Here are a small network's activations along a few directions, averaged over the inputs that share one value of a field.
Values that are neighbours, or in one group, have similar rows; names and order tell nothing.
(in the rows, 500 means zero)
Random noise pushes rows far along 3 fixed directions. That doesn't count. These rows show it; they differ only by the noise:
[474 768 629 407 337 751 464 452 873 877 690 472 548 176 428 626 345]
[503 554 534 615 353 480 666 300 598 615 509 405 379 498 485 481 382]
[664 555 504 505 366 513 693 278 719 597 542 415 310 500 611 470 373]
[599 434 493 553 503 456 544 401 433 393 489 482 389 509 583 430 498]
[369 523 570 631 458 512 459 466 397 539 513 482 534 393 386 501 479]


Field S:
s6: [595 567 566 529 494 573 664 654 643 454 363 511 593 583 604 589 440]
s7: [464 398 340 294 619 553 430 639 449 439 589 585 513 552 668 568 617]
s12: [845 380 455 367 571 451 482 600 610 380 713 471 398 488 751 421 597]
s1: [423 648 507 424 605 581 354 552 560 505 572 638 681 368 368 439 495]
s4: [324 446 544 660 605 475 287 643 307 535 529 416 525 410 310 591 507]
s5: [640 287 367 363 556 401 291 645 320 153 330 575 424 555 622 340 629]
s9: [256 596 569 478 341 670 615 393 708 801 546 501 491 614 367 682 468]
s3: [602 511 463 406 428 439 605 593 598 400 334 504 426 610 481 557 535]
s2: [508 573 479 513 606 426 627 391 463 568 420 512 445 644 459 299 446]
s11: [549 203 297 504 656 449 454 502 197 272 384 560 617 669 545 515 737]
s10: [519 658 600 476 395 342 605 351 713 656 526 479 542 601 552 494 303]
s8: [549 541 547 476 518 586 405 517 446 495 591 464 505 273 555 535 518]
S is arranged as 4 separate groups.
List the group mates of s10, in the order listed.
Answer: s1, s2
List the group mates of s7, in the order listed.
Answer: s9, s11
List the group mates of s5, in the order listed.
Answer: s6, s3

Field H:
h5: [438 682 517 437 460 499 355 594 540 494 334 591 614 456 398 440 425]
h3: [932 604 504 406 434 612 492 458 797 500 611 477 219 338 745 328 354]
h11: [399 511 569 636 560 369 757 305 445 584 526 527 466 669 533 378 443]
h20: [261 321 493 908 455 294 653 229 135 563 528 377 415 843 456 531 475]
h13: [642 754 709 345 594 707 225 714 705 557 632 506 603 153 556 564 395]
h16: [364 669 506 491 205 719 492 454 666 802 648 420 517 252 406 699 475]
h12: [318 575 414 490 255 515 844 170 847 925 444 402 398 724 334 541 333]
h18: [700 471 471 451 653 408 446 647 447  87 376 681 510 580 653 414 493]
h2: [632 663 533 516 553 410 634 350 625 615 598 438 402 528 512 439 361]
h10: [667 519 540 670 200 565 830 295 726 481 358 253 258 435 507 475 387]
h17: [212 482 437 604 632 297 387 451 160 368 195 595 562 620 384 306 500]
h4: [169 423 602 877 380 272 644 543 288 469 230 454 584 707 235 545 451]
h1: [607 343 444 589 583 342 503 346 299 292 611 441 422 575 493 322 522]
h6: [655 523 437 253 507 715 471 669 710 632 673 624 527 466 712 691 629]
h14: [700 319 423 390 466 509 348 448 404 451 712 562 417 387 744 479 532]
h9: [474 325 293 440 435 332 691 429 527 452 378 471 297 840 559 489 583]
h19: [651 378 454 222 520 463 407 695 674 401 396 566 473 555 547 474 591]
h8: [564 561 420 290 593 564 628 353 742 585 638 429 523 532 640 437 513]
h15: [564 531 594 517 484 543 681 536 525 537 476 471 475 441 465 575 496]
h7: [168 476 572 692 551 652 301 680 257 585 537 371 861 319 185 819 658]
Each value of H is a pair of two hidden parts, and every pair occurs once (5 first parts, 4 second parts).
h17 and h2 share the first part; h17 and h19 share the second. Which value has the first part of h19 and the second part of h2?
Answer: h15
h4 and h10 share the first part; h4 and h6 share the second. Which value has the first part of h6 and the second part of h10?
Answer: h16
h13 and h5 share the first part; h13 and h7 share the second. Which value has the first part of h7 and the second part of h5?
Answer: h9
